These are the activations of a small neural network, seen along a few directions. Each row is one input.
Each table varies a few parts of the input and shows all the possible inputs, shuffled.
Descriptions start from the smaller parts, as in this example, which fits no table here: one of 8 places around a ring, together with either a single point or one of 11 places around a ring or (one of 3 separate values, together with one of 4 places along a line).
Shared parts are said once, and a part with two or three values counts as separate values.

Rows:
x1: [-31 -44 -57  -7  41 -18 -15  12  13   4  20  13 -18]
x2: [ 35 -26 -55 -42  28 -16 -17  49  20  20  22  12 -21]
x3: [ -5  13  43  62  16 -25 -19 -78  28   0  32 -21  37]
x4: [-66 -51  -4   7  30 -14 -62  -8   0   5  37   9 -21]
x5: [-66 -14  27  -5  11  33  -8 -23 -85 -10  -6 -42  -4]
x6: [  1  16  13 -40 -53  34  39  52 -44 -16 -47  -5 -13]
x7: [-50 -33   1   2 -14   4 -52  28  25  17   5  38 -33]
x8: [-28  -5 -27 -18  22  28  41  -2 -76 -13 -23 -35   0]
x9: [-48   6  35 -14 -32  51   1  10 -60  -5 -40  -5 -20]
x10: [ 97  42  -7  14  13 -30  25 -21  45  13  16 -12  41]
x11: [  0 -22 -18 -26 -34 -13 -19  65  41  -2  -3  44 -30]
x12: [ 38  16 -25 -56   9  31  41  37 -70   4 -22 -35  -3]
x13: [ 16  35  51  57 -24  -9 -10 -48  54   5   1  16  24]
x14: [ 39  21  -8  41  31 -30  30 -65  41 -10  15  -4  34]
x15: [ 67  45  30  26 -45 -26  25  -9  69 -13  -7  25  28]
Changing only one part turns x3 into x4. The same change can be made to x10. Which row results?
Answer: x2
Describe the family of inputs behind these rows.
Answer: one of 3 separate values, together with one of 5 places around a ring
Start at x8 and move only the place on the ring of 5, one step at a time. The first step leads to x12. Which rows follow, in order?
Answer: x6, x9, x5
Which other rows does x9 become when the choice among 3 separate values takes its other values? List them by row number.
Answer: x7, x13
